A small network was shown many inputs. Here are its activations along a few directions, one row for each input.
Each table varies a few parts of the input and shows all the possible inputs, shuffled.
A made-up example of a description, with smaller parts first: one of 2 separate values, together with either a single point or one of 9 places around a ring or (one of 5 places around a ring, together with one of 6 places along a line).
Shared parts are said once, and a part with two or three values counts as separate values.
In the rows, zero is written as 128.

Other details of the inputs vary at random and push rows far along two fixed directions, the same in every table; ignore that.

Rows:
row 1: [ 98  89 155 154  91 138 133 129 139 104 143 137 114 128]
row 2: [149 154 134 141 162 123 128 163  86 142 146 154 155 113]
row 3: [153 117 125 163  85 151 119 151 176 115 114 125 136 134]
row 4: [135  87 142 166  86 132 135 110 144 133 141 146 147 129]
row 5: [162 136 151 119 181 114 122 138 112 172 119 136 134 117]
row 6: [152 134 140 129 174 120 125 143 105 184 125 139 133 102]
row 7: [124 200  39  81 171  74 162  79  75 158 127 113 137 118]
row 8: [ 65 169  74 103 101 113 158  66 139 128 132  66  94 140]
row 9: [161 146 142 134 176 127 123 153  85 123 140 142 167 129]
row 10: [108  91 166 144  98 131 131 124 145  93 137 135 115 142]
row 11: [139 146 137 104 158 128 132 179  93 132 149 147 128 101]
row 12: [154 127 130 125 174 119 130 146 102 177 129 151 135 111]
row 13: [117 107 150 149  81 147 130 143 145 103 165 129 133 127]
row 14: [ 97 183  48  93  83 115 120  92 147 103 124  61 116 147]
row 15: [113  90 162 125  90 138 142 130 148  99 124 140 109 138]
row 16: [144 155 160 102 175 129 117 171 113 142 143 119 121 115]
row 17: [155 151 122 119 174 124 101 189 125 122 127 126 116 102]
row 18: [103  88 151 135  83 144 145 135 141 111 130 142 108 124]
row 19: [149 148 148  94 165 122 129 174  99 121 142 145 129 115]
row 20: [152 132 121 121 175 110  91 155 121 158  96 148 145 108]
row 21: [ 65 167  55  96 102 103 124  78 154 103 103  75 107 146]
row 22: [133  89 129 159 103 143 112 122 175 115  96 137 104 124]
row 23: [129 126 138 137 180 114 121 134  86 141 129 166 123 103]
row 24: [132 125 136 122 183 127 126 141  99 163 120 158 110 108]
row 25: [ 97 180  71  85  98 115 158  78 149 109 152  68 116 163]
row 26: [137 113 140 148  69 155 149 140 144 126 135 146 148 133]
row 27: [134 153 149 112 169 135 120 176 107 154 149 122 120 101]
row 28: [120 105 149 134  84 159 135 150 158 125 156 121 120 132]
row 29: [144 127 146 108 179 115 130 135  95 137 109 168 118 114]
row 30: [153 118 129 142 179 116 123 134  81 149 139 149 159 107]
row 31: [129  98 159 142  95 151 125 132 144  85 159 117 145 143]
row 32: [132 118 133 148  81 152 104 149 173 122 107 130 152 139]
row 33: [113  89 137 144  99 143  97 120 173 122  89 141 120 128]
row 34: [ 97 190  46 100 196  86 144  62  62 130 131 105 129 121]
row 35: [108  97 174 133 100 145 130 128 161 121 124 114 100 139]
row 36: [127 130 154 103 185 118 125 160 103 137 125 140 103 124]
row 37: [ 92 162  46 107  98 107 120  54 143 118  91  84 105 146]
row 38: [151 153 132 126 165 135 133 170  99 163 137 146 142 118]
row 39: [ 92 159  68  99 112 108 158  40 145 125 118  91 105 161]
row 40: [149 160 142 130 165 136 128 167 103 170 133 134 141 110]
row 41: [129 132 146 126 183 128 121 138 103 169 115 145 109  99]
row 42: [164 131 118 123 166 112  89 155 107 159  96 142 136 109]
row 43: [100  80 152 156  99 147 131 123 130  97 144 128 125 129]
row 44: [162 155 143 117 171 129 130 165 106 152 130 144 143 132]
row 45: [123  87 159 154 102 134 128 100 148 107 125 150 123 140]
row 46: [ 67 161  64  99 101 111 163  69 136 122 136  78  96 149]
row 47: [119  97 147 151  89 157 128 137 137  96 166 120 144 129]
row 48: [148  88 151 141  95 138 137 112 164 143 126 136 134 148]
row 49: [140 134 157 116 190 122 118 133 109 158 109 143 110 114]
row 50: [145 117 130 151  72 155 102 150 159 123 106 124 142 140]
row 51: [148 114 151 139  76 149 146 135 150 114 129 144 149 147]
row 52: [142 115 155 158  84 143 135 129 148 107 143 138 155 151]
row 53: [159 162 153 121 171 130 125 162 109 158 126 131 142 124]
row 54: [117 111 140 130  85 151  96 158 177 106 123 118 131 130]
row 55: [111  92 142 137  86 144  98 145 156 108 101 120 102 131]
row 56: [147  79 150 159 101 136 130  99 142 115 136 134 158 145]
row 57: [124  77 156 156 109 144 126  94 139 100 126 140 134 142]
row 58: [134 104 141 170  85 159 135 128 133 112 149 131 165 138]
row 59: [112 163  64 117 101  87 158  39 134 117 137  92 142 159]
row 60: [118  84 144 144  87 146 142 111 144 125 118 158 116 122]
row 61: [126 122 153 121 190 116 118 148  82 108 135 138 127 120]
row 62: [139 205  24  96 187  71 131  90 107 148 105  92 124 120]
row 63: [135 134 126 124 184 115 104 175 118 123 105 135  96 103]
row 64: [117 162  60  98  93  94 169  45 137 124 123  98 136 156]
row 65: [127 108 162 139  88 141 128 138 152  91 159 127 134 142]
Each input here is: one of 5 places around a ring, together with either one of 3 separate values or (one of 2 separate values, together with one of 5 places along a line).
Changing only the place on the ring of 5 turns row 47 into row 30. The same change can be made to row 19. Which row results?
> row 64
Changing only the place on the ring of 5 turns row 46 into row 24. The same change can be made to row 43. Which row results?
> row 34
Which other rows does row 34 become when the choice among 2 separate values takes its other values? List them by row number.
> row 57
List by row number the other rows that have the place on the ring of 5 in common with row 40.
> row 2, row 3, row 9, row 26, row 32, row 38, row 44, row 50, row 51, row 52, row 53, row 58
A walk changes only the place on the ring of 5. It starts at row 25 and steps to row 36. List the rest of the walk in order.
> row 39, row 48, row 44
Which other rows does row 62 become when the choice among 3 separate values takes its other values? List them by row number.
> row 20, row 42

Rows:
row 66: [152 133 128 135 102 142 121 145 157 147 119 123 141 133]
row 67: [125 121 147 136 107 143 146 134 124 123 154 132 139 132]
row 68: [138 155 125 108 216 105 105 152  81 157 107 143 120 103]
row 69: [ 78 187  35  83 117  88 159  38 135 127 114  71  97 148]
row 70: [130 110 143 143 112 137 147 114 123 137 140 143 140 131]
row 71: [115 116 144 121 114 137 126 143 148 121 126 124 103 126]
row 72: [115 119 142 131 115 141 115 141 143 118 125 119 118 129]
row 73: [136 109 138 139 117 130 126 117 135 120 119 141 137 136]
row 74: [131 120 141 132 111 135 125 137 135 106 133 130 136 137]
row 75: [156 153 127 114 215 101 126 142  71 155 133 148 139 108]
row 76: [133 117 144 138 114 137 135 132 133 116 151 125 137 134]
row 77: [125 117 127 139 109 137 116 145 140 112 129 127 128 124]
row 78: [130 106 124 146 114 131 117 125 139 126 114 138 129 123]
What is each input in this table made of?
> either a single point or (one of 2 separate values, together with one of 6 places along a line)

Rows:
row 79: [103  85 141 158   7 164 137 105 192  72 138 112 141 155]
row 80: [168  88 167 152 115 155 116 166 148 153 103 164 123 115]
row 81: [111 154 103 107 144 119 136 152 100 119 156 123 119 108]
row 82: [145  69 189 139 138 139 115 155 149 118 108 161  96 121]
row 83: [ 90 155  68 126  36 116 154  71 166  89 143  74 135 164]
row 84: [117  93 141 154   7 158 139 105 209  87 145 115 141 164]
row 85: [ 94 145  74 148  50 118 165  44 158 100 149  75 139 166]
row 86: [135  95 207 152 125 163 141 161 129 144 149 154 129 127]
row 87: [129  89 195 142 123 156 126 165 146 154 110 163 102 117]
row 88: [106 147  99 114 156 122 114 145 114 133 135 109 105 104]
row 89: [144 166 103 106 145 117 136 149 117 130 137 122 147 129]
row 90: [101 152  77 138  55 123 165  37 171 102 151  82 142 171]
row 91: [150 145 105 112 147 115 135 111 102 163 124 130 143 123]
row 92: [122 148 103 121 159 111 121 118 110 128 100 135 119 114]
row 93: [130  61 173 154 123 148 121 155 123 139 142 168 123 100]
row 94: [127 152 126  89 158 106 135 138 110 103 142 117 115 133]
row 95: [105  49 158 147  31 146 147  64 195  92 133 114 115 164]
row 96: [151 171 104 103 135 123 135 149 108 138 137 120 142 126]
row 97: [139  92 178 144 114 156 107 183 125 100 130 163 141 128]
row 98: [163  73 173 153 124 146 121 152 140 151 124 166 151 121]
row 99: [142 151  96 118 158 112 132 126 126 150 104 132 124 122]
row 100: [123 137 111 119 158 108 125 104  94 133 120 135 142 118]
row 101: [123 144 123  95 170 109 112 131 124 117 121 102 101 128]
row 102: [123 150 114 129 162 121 133 116  87 115 136 130 142 136]
row 103: [132 104 201 130 110 161 130 188 137 134 144 153 124 124]
row 104: [148 157 108 128 159 119 147 122 108 141 143 123 152 131]
row 105: [107 165 128  99 156 127 123 141 121 152 123 104 107 124]
row 106: [146 163 101 109 147 126 113 142 123 152 116 105 128 122]
row 107: [138 145 112 115 158 102 127 104 112 148 127 139 142 126]
row 108: [108 139  96 119 157 114 132 129 109 138 122 133  96 101]
row 109: [159  91 169 150 124 157  98 182 161 140 116 141 137 120]
row 110: [137 155 104 118 159 106 123 118 127 143 107 138 119 122]
row 111: [151  75 202 149 139 146 130 151 131 109 147 152 123 131]
row 112: [147  86 186 169 127 155 120 155 122 114 138 160 149 119]
row 113: [117 144 101 118 161 114 118 120 105 124  97 139 115 126]
row 114: [129 149 101 127 154 100 123 124 114 141 105 131 117 118]
row 115: [146  89 174 160 121 145  88 181 149 131 117 140 129 115]
row 116: [119 155 107 116 158 119 102 134 115 122 112 110 128 116]
row 117: [154 162 110 125 149 125 146 122 100 148 142 121 146 129]
row 118: [111 147 132 102 156 115 146 110 101 163 131 129 122 126]
row 119: [ 93 153  68 123  53 124 132  57 194 106 125  67 124 164]
row 120: [130 138 109 125 153  97 127 110  99 146 125 131 140 121]
row 121: [115 152 105 113 160 122 100 136 110 119 110 114 124 129]
row 122: [119 134 109 116 160 111 122 106  89 129 117 139 139 130]
row 123: [114 145 108 129 158 121 147 125  91 129 161 124 123 111]
What is each input in this table made of?
> one of 5 places around a ring, together with either one of 3 separate values or one of 6 places along a line
Changing only the place on the ring of 5 turns row 111 into row 95. The same change can be made to row 104. Which row results?
> row 98
Changing only the place on the ring of 5 turns row 119 into row 84. The same change can be made to row 106. Which row results?
> row 96
Which other rows does row 108 become when the choice among 3 separate values takes its other values? List them by row number.
> row 82, row 87
Which other rows does row 112 become when the place on the line of 6 takes its other values? List them by row number.
> row 85, row 90, row 102, row 104, row 117

Rows:
row 124: [120 189  94  95 171 102 142 120  84 121 136 117 134 132]
row 125: [108 102 129 121  91 123 132  76 176 105 107 107 100 156]
row 126: [129 189  82  90 165  99 137 135  94 123 143 110 131 123]
row 127: [140  96 159 145 182 134  68 201 110 122  99 164 114  88]
row 128: [140  38 218 174  73 175 121 162 154 111 148 167 144 129]
row 129: [123 128 113 140  72 142 131  98 176 128 124  94 133 151]
row 130: [116 174  94 108 178 100 157 105  75 133 157 118 131 121]
row 131: [161 121 189 132 175 146 102 207 110 141 141 149 135 109]
row 132: [129 169  82 116 179  96 150  93  83 153 135 125 135 119]
row 133: [120 121 112 142  70 136 142  86 160 115 117 119 138 154]
row 134: [114 107 112 143  72 133 142  75 152 124 129 118 142 147]
row 135: [ 86 118 115 120  68 144 139 108 178 138 111 104  85 133]
row 136: [179 110 165 137 168 134 102 198 113 150 119 173 141 101]
What is each input in this table made of?
> either one of 3 separate values or (one of 2 separate values, together with one of 5 places along a line)
Which other rows does row 133 become when the choice among 2 separate values takes its other values? List them by row number.
> row 124
Which other rows does row 128 become when the place on the line of 5 takes its other values? List them by row number.
> row 124, row 126, row 130, row 131
